Each row below holds a small network's activations on one input, seen along a few directions.
Each table varies a few parts of the input and shows all the possible inputs, shuffled.
A made-up example of a description, with smaller parts first: one of 2 separate values, together with either a single point or one of 11 places along a line or (one of 4 places along a line, together with one of 8 places around a ring).
Shared parts are said once, and a part with two or three values counts as separate values.

Other details of the inputs shift rows strongly along three fixed directions, in all tables alike. That doesn't count.

A family of inputs:
row 1: [-76 -23  -8   6  15 -19  27   6 -50 -37  43 -19  11]
row 2: [ -8  25  13 -31   9   7   7 -30  51  17 -53  29  24]
row 3: [ 16  15  17 -26  -2  28   5  -9  21  18 -29   5  19]
row 4: [-44   3 -28  18   8 -48   2  -2  12  -5   3  31   3]
row 5: [  37  -51    6   41  -18   39   -4   30 -110  -16   71  -90  -31]
row 6: [-29  34 -43  30  22 -49 -35   9  42  -5 -20  31 -28]
row 7: [-77 -25  16 -22  -4  -7  34 -21 -22 -24  10  -1  44]
row 8: [-53 -66  13 -14 -21  -9  28 -10 -49 -40  48 -19  37]
row 9: [-36 -37  -2   1  -9 -18  17  -7 -35 -21  36  -3  16]
row 10: [ 12  28 -11  -1  -3 -21 -18  -7  58  16 -31  44  -6]
row 11: [ -2 -14  43 -65 -19  24  45 -34  26   8 -27  28  57]
row 12: [ 44 -39  55 -55 -49  50  22 -40  10  24 -13  -2  52]
row 13: [104  10  15   6 -12  46 -29  10   9  27 -13 -23 -35]
row 14: [ 54  44 -31  62  37  17 -40  60 -39   3  20 -56 -90]
row 15: [ 83  37  16  -4   2  42 -10  22  17  30 -21 -16 -32]
row 16: [-31  52 -43  20  42 -43 -12  21  32  -3 -20  39 -23]
row 17: [-58   4  -2  -7  18  -9   9 -20   5 -10  -8  -2  19]
row 18: [-47 -60  14  -1 -24   7  14 -14 -58 -31  48 -35  27]
row 19: [ 14  23   2 -25 -15 -17   2 -31  79  35 -54  61  27]
row 20: [ 83  26  17  -2   3  40  -3  28  -2  20 -12 -15 -33]
row 21: [ 10 -42  44 -45 -44  26  27 -35   1  10   1   4  53]
row 22: [100  15  11   2 -14  29 -20  21  20  26  -9   1 -35]
row 23: [-58 -19  12 -19   1  -5  32  -9 -18 -18  18  -3  31]
row 24: [-33   1 -20  15  11 -28 -21  -7  15 -12  -6   6  -5]
row 25: [  1 -30  40 -56 -41  15  21 -38  39   8 -23  25  59]
row 26: [ 40  -8   9  21   2  44  -3  39 -71  -8  38 -64 -28]
row 27: [ 96   6   9   4 -13  29 -15  23   3  17   3  -7 -36]
row 28: [-32  38 -31  28  34 -23 -16  15   3  -7 -12   3 -32]
row 29: [ -7  21 -32  26  15 -40 -24  20  25  -6  -3  24 -30]
row 30: [ 40 -16  -2  32  -1  22 -22  16 -52  -2  32 -51 -35]
row 31: [-18  35 -48  32  25 -58 -16  10  36   5 -14  46 -26]
row 32: [-51  23 -46  35  26 -55 -22 -10  27   0 -17  29 -11]
row 33: [-91 -22 -20  26  26 -14   6   5 -69 -41  41 -42   8]
row 34: [-24  24 -38  29  19 -51 -19  10  23  -1  -2  34 -24]
row 35: [ 38 -10  51 -63 -26  49  34 -20  22  23 -26  12  51]
Each input here is: one of 5 places along a line, together with either one of 3 separate values or one of 4 places along a line.
Changing only the place on the line of 5 turns row 13 into row 10. The same change can be made to row 24. Which row results?
> row 25
Change only the place on the line of 4 in row 12. List by row number the other rows that result.
> row 5, row 6, row 18
Change only the place on the line of 5 in row 20. List by row number the other rows that result.
> row 2, row 7, row 11, row 28
Which other rows agree with row 9 in the place on the line of 5? List them by row number.
> row 1, row 8, row 11, row 16, row 27, row 31
